Each row below holds a small network's activations on one input, seen along a few directions.
In each table, some parts of the input vary, and every possible input appears once, in random order.
A made-up example of a description, with smaller parts first: one of 6 places along a line, together with either a single point or (one of 2 separate values, together with one of 5 places around a ring) or one of 11 places along a line.
Shared parts are said once, and a part with two or three values counts as separate values.

A family of inputs:
r1: [-23.5   3.5  -7.7  11.4 -33.3  48.3  28.2   1.0 -22.6 -35.9 -51.9]
r2: [ 50.8 -66.1  49.0  23.8 -14.7 -33.6  -6.5  45.6  52.0  29.0 -18.7]
r3: [-16.0  15.6 -18.3 -18.0  31.8 -37.2  17.7 -56.3  27.1  50.7  58.7]
r4: [ -1.5  15.8   2.9   2.1  66.1 -35.5 -32.8 -56.9  23.3  22.1  66.8]
r5: [ -6.9   1.6  -4.9  -5.1 -28.7  26.5   0.3  33.3 -30.1 -28.4 -44.2]
r6: [  6.1   8.0  -0.1 -12.2 -22.8   2.9 -14.5  65.2 -35.2 -28.1 -33.9]
r7: [ 11.3   3.9   4.3   5.9  55.3 -30.8 -18.0 -54.2  31.5  42.0  80.4]
r8: [-17.7   2.5  -7.5   4.4 -31.0  48.9  20.6   8.7 -19.5 -39.7 -48.1]
r9: [  0.9   3.7  -5.3  -8.4 -28.1  11.1  -9.8  54.3 -34.2 -29.2 -38.3]
r10: [  7.5   7.6  -9.7  -4.6  39.6 -36.5   4.6 -60.4  33.0  54.7  72.5]
r11: [-11.0   3.7  -2.7   0.8 -34.1  35.9  10.3  19.7 -25.2 -37.1 -43.3]
Describe the family of inputs behind these rows.
> either a single point or one of 4 places along a line or one of 6 places along a line
A walk changes only the place on the line of 4. It starts at r3 and steps to r10. List the rest of the walk in order.
> r7, r4

A family of inputs:
r12: [ 15.2 -15.0  16.1  12.8   3.2 -21.3   3.7  -1.2  24.0  20.6   6.2]
r13: [-24.7   7.8  -6.4   1.0 -44.8  51.0  16.5  35.2 -38.4 -60.0 -75.4]
r14: [-17.8  27.3 -14.3  -8.8  14.4   4.2  -7.2  -7.4 -22.3  -7.6  21.4]
r15: [  8.8 -10.4   6.2  -4.8   4.6 -23.4 -11.3  12.2  13.4  13.2   5.0]
r16: [ 18.2  -4.5   8.3  -3.3   6.1 -18.7 -19.3  11.1   4.4   1.1   9.8]
r17: [ 13.0   3.9   3.8  -4.4  14.6 -18.2 -18.9  26.2  -3.7   1.3  11.5]
r18: [ 12.8 -21.2  13.7  10.4   8.5 -15.8 -11.4   2.2  15.3  16.8   6.0]
r19: [ -7.8   2.0  -8.4   2.6   7.8  10.2  17.0 -37.0  18.1   9.9  19.1]
r20: [-16.4  15.8 -14.0 -14.8   9.4  -1.3   4.3 -20.3  -5.8   5.5  12.4]
r21: [ 15.0 -24.8  21.4   8.0   4.8 -10.3   4.5  -4.6  33.0  19.7  12.1]
r22: [ -9.2   7.8 -11.2   1.4  14.9   5.8   3.2 -30.5  -1.1   9.3  11.0]
r23: [ -9.3   8.3  -9.3   3.5   5.6  -0.8  18.5 -32.9   5.4   9.2  16.3]
r24: [ 11.2 -20.2   7.3   4.5 -58.0  34.9   8.2  69.3 -28.6 -34.3 -71.7]
r25: [ -9.1  23.2 -13.2  -8.2   8.8   3.8  -7.8 -22.4 -13.6  -4.6  16.3]
The inputs of r12 and r23 match in every part but one. If r15 is changed in the same way as r12 into r23, which row does it become?
> r20
Describe the family of inputs behind these rows.
> one of 2 separate values, together with either a single point or one of 6 places along a line
Which other rows does r21 become when the choice among 2 separate values takes its other values? List them by row number.
> r19

A family of inputs:
r26: [-37.4  33.6 -45.8  -3.4  -4.7  44.9 -12.6 -38.0 -71.3 -25.2 -33.9]
r27: [-48.6  70.4 -35.5 -26.5  -7.2  56.0  19.7  -2.2 -50.6 -68.2   6.4]
r28: [ 13.7  -9.5  -4.7 -18.4 -33.0  -5.0  -4.2  70.7 -33.5 -13.4 -30.3]
r29: [ -3.4 -24.4  17.3  25.9 -34.8  46.1  18.2  22.1  -1.5 -42.3 -62.9]
r30: [  5.4 -13.4   9.1   8.0 -33.8  23.2  12.0  40.6 -13.6 -27.9 -54.8]
r31: [ -6.5  -1.1  10.9   2.0  29.9 -13.6 -15.4   4.4   7.1  10.1  17.1]
r32: [  0.4 -22.0  14.6  15.3 -36.7  41.0  14.5  25.4  -3.6 -40.8 -60.2]
r33: [22.0 -9.4  6.1  8.1 25.5 -4.5 -9.2 -3.7  6.8 17.5 37.4]
r34: [ -2.4   1.5 -11.7 -11.6   5.1  -0.4  18.2 -36.6  22.2  29.0  18.5]
r35: [ -3.2  13.1  -0.8   2.2  16.7 -30.1   5.9 -14.8   6.9   6.9   8.6]
r36: [ -1.9   5.0  -5.3 -15.6  19.1 -22.2  -5.6 -18.5  18.6   7.5   4.8]
r37: [-11.0  -1.6  -6.2  -1.1  10.5   2.8  27.0 -27.1  14.1  31.9  24.3]
r38: [  1.4   2.6   7.3  -8.3  25.0 -15.9 -24.0  -5.2  14.3   8.0  11.3]
r39: [  0.0  10.9  11.3   9.8  22.0 -24.6 -12.5  -1.4   2.5   7.6  15.1]
r40: [ -7.8  -1.9  -8.3  -1.3  14.4 -24.5  -1.7 -15.3  17.2   5.7  11.2]
r41: [ -7.1  -0.1   4.6 -11.2  11.3 -25.0  -4.8 -22.9  13.2   4.9  12.1]
r42: [  5.5  -6.5   1.7   2.4 -38.4  16.2   1.0  48.5 -15.3 -22.3 -49.4]
r43: [ 22.7  -9.2  -0.8  12.9  14.0  -9.5 -16.7  -9.5  14.5  15.6  38.3]
r44: [ -9.6   0.5  -1.0  -5.3  24.9 -19.2   3.5  -9.1  10.7   9.3  10.5]
r45: [ 24.4  -8.7  12.2   3.0  12.1  -9.4 -17.8 -17.3  10.1  13.5  38.5]
r46: [  6.0  -7.7   3.0  -5.6 -42.2   5.9  -1.7  55.8 -24.0 -15.5 -42.4]
r47: [ -8.4  -4.7 -14.8   3.6   0.2  -3.1  22.6 -33.3  21.0  27.2  24.8]
r48: [ -1.2 -17.9  16.2  13.0 -37.4  33.9  12.7  31.3  -9.0 -31.9 -57.5]
r49: [ 11.6  -2.9  -2.5 -14.9 -35.8   5.5  -5.0  63.4 -26.0  -8.3 -39.0]
r50: [ 27.0   5.4   7.7  16.4  16.3 -13.5  -9.1  -9.8   4.6  16.5  35.3]
r51: [ 29.1  -3.7   3.5  -1.7  20.0  -5.3 -19.6 -13.1  15.7  16.9  31.5]
r52: [ -4.7  -3.4   4.0   6.0  19.9 -18.8 -20.8  -1.6  12.7   7.2  18.0]
r53: [ -7.9  -2.5  -2.4  -6.8  -3.0  -3.3  18.9 -41.0  17.2  26.4  25.6]
r54: [ -3.9  -2.2  17.3  -3.7  16.7 -19.3 -23.0  -9.6   8.8   5.5  18.3]
r55: [ -4.3  10.0  -7.1   6.7   3.3  -8.2  29.6 -32.3  10.1  28.5  22.6]
Describe the family of inputs behind these rows.
> either one of 2 separate values or one of 8 places along a line or (one of 4 places along a line, together with one of 5 separate values)
Which other rows does r39 become when the choice among 5 separate values takes its other values? List them by row number.
> r31, r38, r52, r54
A walk changes only the place on the line of 8. It starts at r29 and steps to r32. List the rest of the walk in order.
> r48, r30, r42, r46, r49, r28
